Each row below holds a small network's activations on one input, seen along a few directions.
Each table varies a few parts of the input and shows all the possible inputs, shuffled.
Descriptions start from the smaller parts, as in this example, which fits no table here: one of 2 separate values, together with either a single point or one of 9 places along a line or (one of 4 places along a line, together with one of 8 places around a ring).
Shared parts are said once, and a part with two or three values counts as separate values.

Other details of the inputs vary at random and push rows far along two fixed directions, the same in every table; ignore that.

Table:
R1: [ 48  15 -24  46   1   9  37 -56  13  14  64  14  -2  16]
R2: [-95  -9  50 -43  -3   8 -57  18 -35   7 -68  24 -16  30]
R3: [ 70  32   0  -3   0  -5  38 -40  35  22  55 -15  24 -13]
R4: [  3  35 -22 -84  16   6 -16  46 -16  16  40 -10 -28  31]
R5: [ 60 -18 -52  12 -35   5   7  -1  42  -8  48 -23   2 -35]
R6: [-19 -27  20  34 -38 -23 -10  10  35 -47 -55   9  40 -34]
R7: [-20 -17  51  58 -22 -31   2 -31  -1 -25 -54   9   3 -27]
R8: [-41  34 -45 -52 -17 -26 -47  31 -10  44  31 -31 -31   5]
R9: [ 14 -25  13  34   4 -11  15  20  21 -53 -60   0  51  -7]
R10: [ -7  23 -25 -64  10  22 -18   7 -40  43  31   0 -38  54]
R11: [ 20 -13  41  46  15 -14  21  21  14 -62 -46  12  24  -5]
R12: [ -4 -60  13  52 -12  19  -9 -19   8 -24 -65   2  26  -8]
R13: [-15  17 -29 -48  20   8 -36  55 -11   6  54 -18 -61  12]
R14: [  2  -2  48  48  36  -8  26   3  27 -57 -29  18  42  -3]
R15: [-12 -13  39  55  31  11  39  -3  11 -43 -29  44  41  -7]
R16: [-12 -22  61  21 -36 -19   1 -40   5 -13 -64   9  21 -32]
R17: [ 22  -9 -57  20 -72  -2  17 -17  29  10  49  20   4 -41]
R18: [-71 -15  21 -32  45  -2 -57  62 -24  -4 -73 -34   0  11]
R19: [ 11  -6  59  11  23   4  25  -6  34 -45 -39  18  60  -8]
R20: [ 61  36 -11  34  14 -17  39 -30  29  11  64 -15   7  -9]
R21: [-44  22 -24 -77 -31  13 -28  30 -17  36  45  25 -42   0]
R22: [-10  -7  56  52 -20 -37  -4  -1  20 -32 -51   2  11 -34]
R23: [-75  -1  27 -18  54  11 -16  69 -49 -26 -53  30 -13  36]
R24: [-11  24 -31 -76  11  25  -3  39 -32  29  41  16 -30  28]
R25: [ 59  22  -6   2  -2   1  44 -70  14  29  51  -8  17  -6]
R26: [-68 -18  53 -51  40  13 -45  24 -45   5 -73 -16 -18  16]
R27: [ 43   3 -51  35 -10  12  31 -58  19  24  50   2  25  14]
R28: [  5 -51  46  15 -13  32  12   5  16 -36 -51  30  25 -38]
R29: [-21  16 -26 -36  24   3 -31  13 -42  37  40 -30 -70  17]
R30: [-29   6 -38 -41  14  27 -23  49 -28  19  54   8 -63   8]
R31: [  2 -19  56  30  17  19  23 -45  10 -17 -49  28  50  15]
R32: [-25  17 -69 -51  14  16  -9  47 -33  27  36   4 -20  30]
R33: [-35  38 -50 -44  44  -3 -11  -7 -33  51  38 -28  -9  41]
R34: [-18  27 -57 -46  23  -9 -16  11 -47  45  22 -34 -27  39]
R35: [ 50   9 -10 -13 -70 -11  10 -19  45  -1  53   6  -5 -40]
R36: [ -4  34 -19 -71  21   1 -11   3 -46  47  26 -22 -37  37]
R37: [-16   1 -22 -66   0  36 -40   7 -29  45  35  -8 -53  30]
R38: [ 54  18  -1  -6 -63 -23   9 -32  37  23  43 -12  -6 -42]
R39: [  1  -5  29  43  32 -17  19 -11  25 -23 -53 -12  69  -7]
R40: [-85  20  46 -11  85  -8 -18  16 -50  -2 -51  -1  -2  46]
R41: [ 73  13 -46  20 -18 -20  28 -14  22  14  34 -33  16 -12]
R42: [ 32  -9  60  16   8 -13  20  -1  12 -27 -65  -7  40 -11]
R43: [-108   -4   34  -18   12   -1  -40   60  -34  -19  -48   39  -25    9]
R44: [-15  27 -36 -27  23   9 -17  16 -47  32  40   0 -56  59]
R45: [-14 -16  47  45 -27 -26  -3  12  29 -56 -41  21  12 -32]
R46: [ 27 -11 -52  32 -73  -6   1 -49  21  24  39   5  -5 -15]
R47: [-57  19  45 -19  65 -20 -29  63 -41 -15 -63 -14 -13  38]
R48: [ 29   0 -46  25 -62 -26   9 -53  15  28  35 -17  -4 -32]
R49: [ 52  16 -48  15  -4  -3  33 -19  44  -4  60  -9  35  -9]
R50: [ 32   1 -24  44 -62  -8   8 -48  15  15  53  17 -32 -13]
R51: [ 74 -10 -13 -14 -37  15  13  -9  42  -6  52 -11  -8 -37]
R52: [  5 -37   9  54  -2   4  12 -19  -4 -25 -70  10  41  16]
R53: [  1 -48  41  64  -1  16  -2 -18   1 -33 -51  14  -1  -6]
R54: [-57  -8  59 -57  42   7 -51  53 -23  -2 -69 -22 -10   9]
R55: [ 13 -15  44  59  20 -20  27 -21 -16 -32 -59   0  15   1]
R56: [ 15 -27  53  51  12 -11   0   8  17 -37 -51 -15   8 -31]
R57: [ 54 -19 -49  24 -30   0  13 -44  11  23  34 -34  -7 -29]
R58: [ 52  12 -18  -3 -11  25  52 -34  28  12  65  30  24 -15]
R59: [ 38   5 -57  23  -9  16  46 -26  27  10  60  18  34 -12]
R60: [-34  -5 -66 -52   4  30 -30  47 -21  29  40  -4 -35   6]
Description of these inputs: one of 3 separate values, together with one of 4 places along a line, together with one of 5 places around a ring.
Changing only the choice among 3 separate values turns R7 into R48. The same change can be made to R1. Which row results?
Answer: R27
Changing only the choice among 3 separate values turns R21 into R43. The same change can be made to R10. Which row results?
Answer: R44
Change only the place on the ring of 5 in R20. List by row number the other rows that result.
Answer: R1, R14, R15, R40
Change only the place on the line of 4 in R12. List by row number the other rows that result.
Answer: R27, R46, R52
Change only the choice among 3 separate values in R47. List by row number the other rows that result.
Answer: R41, R42
Change only the place on the ring of 5 in R31. List by row number the other rows that result.
Answer: R3, R19, R25, R58
Start at R35 and move only the place on the line of 4, one step at a time. The first step leads to R51. Which rows follow, in order?
Answer: R4, R19
Change only the choice among 3 separate values in R9. List by row number the other rows that result.
Answer: R4, R11

Table:
R61: [ 21  16 -95 -16   4  37 -14 -13 -46  44  76  -7 -42  66]
R62: [ 10  73 -52 -61  21 -18   1  28   7  21 107 -24  -1  27]
R63: [ 32  64 -33 -48 -18 -59 -35  31  -4  49  71 -42 -67   9]
R64: [ 63 -42 -26 119  -3  19  43 -77  14  -4  -3   4  36 -35]
R65: [ 82 -55  21  17 -82 -17  19 -61  57  -6 -19 -13  44 -72]
R66: [-68  20  54  -6  43  -9   9  -6 -41  21 -80  20  24  43]
R67: [-36 -20  28   7  52  18 -25  -4 -37  -1 -88 -18  11  72]
R68: [-42  30  50 -33  57  -2  15  61 -15 -26 -58  26  51  14]
R69: [-18  -1 -83 -49 -64  27 -32  57  14  42  89  -7 -51 -20]
R70: [-14  -5  44 -22  68  10 -24  29 -23 -19 -85 -34  29  56]
R71: [ 50 -38 -30  71 -87  -9  39 -10  67 -62  -8  17   8 -75]
R72: [ 55  36 -74 -63  32  29  -9  43  -6  18  81 -33 -18  45]
R73: [ 84 -37 -21  56 -24  26  92 -27  38 -44   2  54  59 -12]
R74: [-84 -21  10  19  76  -1  -5  48  -5 -43 -38   6  21  15]
R75: [-62  12  73 -50  42  24 -35  37  19 -37 -43  32  31  -8]
R76: [ 18  26 -84 -43  -4  27  20 -23 -63  52  74  25 -34  56]
R77: [-54   2  38  -9  91 -18 -14  51 -10 -46 -45 -25  33   4]
R78: [-79 -57  39 -36 -23  -2 -56  -9 -25  18 -92   2  -1   4]
R79: [ 75   3  58  31 -33   2  36 -83  76 -13  10  11  49 -56]
R80: [-92 -17  18  36  65 -10 -21  -4 -51 -19 -52   1   8  26]
R81: [-22  34 -55 -63 -10  46 -12  12  32  32 114  41 -37   4]
R82: [-81  17  50   9  41 -29 -15 -19 -25   2 -62  -8  28  53]
R83: [ 29  82 -33 -73  19 -14  26   1 -15  70  77 -19 -13  26]
R84: [ 14  28 -73 -18  41  14 -13 -34 -26  90  67 -52 -47  30]
R85: [-74   7  23  -7  44  15  23  61 -11 -23 -52  57  38  27]
R86: [  51  -47   18   72 -100   -8   12  -68   40   14  -22  -20   17  -63]
R87: [-34  -3  43  -7  94   2 -25  23 -19   5 -80 -46  26  13]
R88: [-50  -1  28 -35  -2 -20 -40  72  -2 -58 -80 -16  -6 -30]
R89: [-13  48 -26 -61 -13  21 -25 -56   4  77  88   4 -50  20]
R90: [ 64 -25  -9 100 -65 -36  34   7  66 -50  10  36  11 -50]
R91: [-27  38 -49 -44 -23  36 -27 -42 -13  56 102  36 -49  14]
R92: [100 -23  -6  74  23  11  50 -23  55 -30   4 -22  61 -58]
R93: [ 30  36 -61 -62   7  12  21 -37 -47  73  60  -8 -36  62]
R94: [-19  -2 114 -29  52   1 -15  34 -26 -27 -52  -9 -35   6]
R95: [ -74  -11   31   -6  -18  -27  -45    3  -27  -11 -101  -22  -32   -1]
R96: [  58  -22    9  100    2  -32   54 -101   32   -5    2  -30   33  -27]
R97: [115  -8  25  29 -12  -7  80 -62  24 -18 -20   0  63 -12]
R98: [ 20  54 -46 -48  50 -30  -1 -11  -9  50  91 -70 -30  15]
R99: [-21  -8  97 -29  54  17 -13  71 -18 -57 -37  14 -27  -5]
R100: [-15 -24 -93 -77 -58  27 -29  34  13  40  86  17 -42 -12]
R101: [-63   2  53  21   4 -54 -51  22 -29   1 -84  -4 -30  25]
R102: [ 77  19  34  60 -16 -44  58 -69  56 -22  10 -23  72 -22]
R103: [ 18  51 -54 -76 -39 -32 -30  13  -4  38  53 -61 -70 -16]
R104: [ 16  28 -38 -75 -52  -6 -42  20   1  69  69 -60 -46 -22]
R105: [-55 -23  45 -34 -14   5 -53  80   1 -27 -66 -16  17 -34]
R106: [-19   0  38 -51  62  15  11  57 -32 -41 -71  21  45  34]
R107: [  18   -1  -66 -103  -46    9  -37   35    9   37   80  -14  -29  -25]
R108: [  45  -34  -23   90 -100  -18   24  -64   21  -38  -21   12   -5  -65]
R109: [  23   12 -101  -37   19   47   -1   43   -2   20   86   -2  -31   58]
R110: [ 16  14 -30 -43   4  39   8  48  -6  12 117  23 -94   9]
R111: [ 56 -21  -1 117 -77 -45  18 -45  19 -26  -4  31  -2 -40]
R112: [  37  -56   -5   89 -110    7    9  -54   23   -7   -9   12   18  -69]
R113: [-79  11  30  12  31   6   8   7 -56   1 -65  52  26  36]
R114: [-89 -66  15 -17 -35  13 -57   3 -41  -3 -77  34   1  -3]
R115: [-95   7  27  26  31 -14 -18  -5 -42 -19 -49  24  29  47]
R116: [-44 -18 100  -1  37  10 -18   2 -42 -10 -58   8 -53  23]
R117: [ 68 -46 -33 100  10  29  58 -23  60 -28   9   9  48 -45]
R118: [ 43 -11 -10  87 -27 -11  68 -32  69 -49  30  31  68 -20]
R119: [ 94  -2  19  72 -51 -53  25  10  61 -53   3   5  23 -62]
R120: [-58 -27  77  16  28  25 -20  17 -59 -30 -44  40 -52  17]
Changing only one part turns R89 into R75. The same change can be made to R96. Which row results?
Answer: R77
Changing only one part turns R103 into R95. The same change can be made to R104. Which row results?
Answer: R86
What is each input in this table made of?
Answer: one of 5 places around a ring, together with either one of 2 separate values or one of 4 places along a line or one of 6 places around a ring
Change only the choice among 2 separate values in R79. List by row number the other rows that result.
Answer: R94
Change only the place on the ring of 5 in R113. List by row number the other rows that result.
Answer: R66, R68, R83, R85
Change only the place on the ring of 5 in R119. List by row number the other rows that result.
Answer: R63, R90, R101, R111
Change only the place on the ring of 6 in R118. List by row number the other rows that result.
Answer: R73, R74, R85, R109, R117
